A small network was shown many inputs. Here are its activations along a few directions, one row for each input.
Each table varies a few parts of the input and shows all the possible inputs, shuffled.
A made-up example of a description, with smaller parts first: ring(5) and (point or line(11) or (values(3) and line(4))).
Shared parts are said once, and a part with two or three values counts as separate values.
In the rows, zero is written as 128.

Other details of the inputs shift rows strongly along three fixed directions, in all tables alike. That doesn't count.

A family of inputs:
row 1: [168 173 165 144  75  51  20 169 103  49 240 172]
row 2: [131 123 114 136 158 123 162 144 110 203 124 152]
row 3: [115 145 156 142 106  91 123  87 127 100 150 123]
row 4: [144 134 134 131 128 129 206  56 155 176  91  70]
row 5: [124 139 166 120 155 107 164  59 139 117 142  97]
row 6: [119  82  86 126 197 144 187 127 112 217  34 151]
row 7: [153 164 175 133 165 124 182  80 143 138 143 119]
row 8: [ 61  53  51  86 165 165 159 209  71 203  72 219]
row 9: [127 129 118 128 137  82 110 145  92 162 156 156]
row 10: [153 154 156 127  89 111 166  79 139 119 117 113]
row 11: [135 155 161 149 117 123 145 114 131 113 139 129]
row 12: [ 56  55  63  85 139 130 110 194  74 158 107 199]
row 13: [ 77  56  59  90 160 159 152 214  70 177  75 202]
row 14: [135 135 126 131 130  84 100 147  97 145 165 142]
row 15: [158 150 110 115 112 108  25 183  76 109 185 217]
row 16: [167 156 112 118 125  97  49 166  63 124 165 220]
row 17: [147 114 119 104 182 129 115 176 112 130 113 191]
row 18: [147 145 150 124  96 117 171  73 142 132 110 111]
row 19: [151 142 135 143 146 140 146  57 139 141 103  62]
row 20: [ 46  92 121 121  94 156 111 128 164  66 142  88]
row 21: [ 62 119 142 134  91 182 129 154 173  65 144 101]
row 22: [ 85 115 113 125 110 189  88 138 170  91 144  65]
row 23: [ 82 102 129  71  96 193 134 164 183  60 141  78]
row 24: [ 84 101 117 112 103 189  97 123 151  55 113  77]
row 25: [120 125 115 112 100  84  40 209  78  89 193 201]
row 26: [167 147 107 132 167 109 129 101  83 196 110 152]
row 27: [210 176 157 136 119  73 163  84 115 177 134 116]
row 28: [ 86 102 126  98  69 173 132 151 163  66 117  84]
row 29: [151 148 149 130 101 112 174  61 145 133 111 106]
row 30: [206 166 155 138 123  79 174  72 122 173 123 101]
row 31: [135 148 144 161 144 128 177  88 153 169 132  96]
row 32: [121 121 100 119 127 117  88 209  88 142 166 223]
row 33: [163 134 115 111 132 103 173 122 104 199 106 141]
row 34: [136 148 154 156 140 132 176 100 149 156 126  83]
row 35: [ 89 109 124 108  70 175 113 171 186  83 155  67]
row 36: [128  91  93 128 198 139 186 128 106 206  31 141]
row 37: [157 161 150 139 129 122 130  52 117 116 110 109]
row 38: [161 138 112  86 176 126  98 136  80 144 143 184]
row 39: [ 69  65  75 104 163 134 161 142  97 200  89 136]
row 40: [ 91  98 135 134 104 177  97 165 176  35 112  98]
row 41: [152 130 117 135 126 107  56 200 109  99 155 218]
row 42: [112  78  76 125 197 150 183 131 116 209  38 149]
row 43: [179 159 151 160 154  94 168 100 118 183 135 120]
row 44: [ 83  97 136 135 119 182 130 137 176  59  82  91]
row 45: [ 87 113 113 121 115 190  96 138 162  86 130  56]
row 46: [161 146 156 126  93 112 163  79 139 111 113  95]
row 47: [ 82 103 125 140 121 184 109 171 190  74 115  79]
row 48: [200 160 159 169 162  91 144  88 132 152 107 117]
row 49: [ 66 114 132 138 104 188 133 169 186  94 153  69]
row 50: [155 152 167 163 129 118 135  83 157 101 110 129]
row 51: [120 126 143 143 135 107 158  73 137 140 124  69]
row 52: [196 180 167 164 119  73  76 140 116  90 161 194]
row 53: [196 201 157 151  91  81  20 127 110  72 225 176]
row 54: [187 182 142 156 132 100  93  83 123 139 170 120]
row 55: [ 50  89 112 124 107 162 113 143 169  94 150  67]
Description of these inputs: values(5) and (point or (values(2) and line(5))).
Q: Changing only the values(5) part turns row 31 into row 54. The same change can be made to row 34. Which row results?
A: row 45
Q: Changing only the values(5) part turns row 39 into row 22. The same change can be made to row 3. Which row results?
A: row 16
Q: Which other rows does row 51 become when the values(2) part takes its other values? List them by row number.
A: row 1
Q: A walk changes only the line(5) part. It starts at row 41 and steps to row 50. List the rest of the walk in order.
A: row 52, row 44, row 40
Q: Which other rows does row 48 become when the values(5) part takes its other values? List them by row number.
A: row 19, row 30, row 43, row 51

A family of inputs:
row 56: [187 157 140 146 174  85 208  36 106 228  89 115]
row 57: [120 134 141 128 113 140 119 115 145  88 131 109]
row 58: [117 133 139 140 123 142 116 118 152  98 139 107]
row 59: [230 195 153 149 126  42  43 179  68 131 215 241]
row 60: [117 130 140 134 122 138 115 117 151  94 138 106]
row 61: [115 134 139 145 123 142 113 120 150 100 139 103]
row 62: [166 145 140 135 161  99 191  35 104 182  69 135]
row 63: [118 134 144 131 121 141 118 119 151  92 134 109]
row 64: [164 144 137 144 169  94 191  35  99 190  72 127]
row 65: [123 135 136 138 115 141 120 132 153 120 151  84]
row 66: [110 131 137 128 103 130 130 124 150 117 160  92]
row 67: [123 132 142 131 106 139 120 118 150  89 125 113]
row 68: [167 149 141 146 176  99 197  43 106 195  74 138]
row 69: [123 132 144 131 112 141 122 119 146  88 130 110]
row 70: [114 132 142 130 102 132 137 131 151 112 155  96]
row 71: [121 131 146 138 117 137 122 126 156  94 131 110]
row 72: [114  89  78  98 149 144 131 200  97 178 112 165]
row 73: [108 131 139 134 105 130 127 127 147 119 158  89]
row 74: [ 86  73  72  92 150 155 129 171  96 150  86 163]
row 75: [130 135 138 138 110 140 129 140 162 116 144  91]
row 76: [122 132 143 134 110 138 122 122 150  89 127 110]
row 77: [ 83  75  75 100 156 153 117 184  97 152  96 164]
row 78: [111 135 140 126 103 132 133 126 149 113 156  96]
row 79: [ 86  73  72  90 146 156 127 166  97 149  83 165]
row 80: [104  88  74  92 148 150 124 203  97 174 114 164]
row 81: [123 131 143 128 108 142 119 116 147  87 128 113]
row 82: [117 132 137 132 111 139 110 111 143  92 131 106]
row 83: [ 91  75  74 102 156 154 131 195  99 163  86 180]
row 84: [115 132 141 134  99 129 137 134 155 114 152  96]
row 85: [231 193 154 143 126  37  41 179  66 128 214 242]
Q: What is each input in this table made of?
A: line(5) and (values(2) or line(4))
Q: Which other rows does row 66 become when the values(2) part takes its other values? List them by row number.
A: row 56
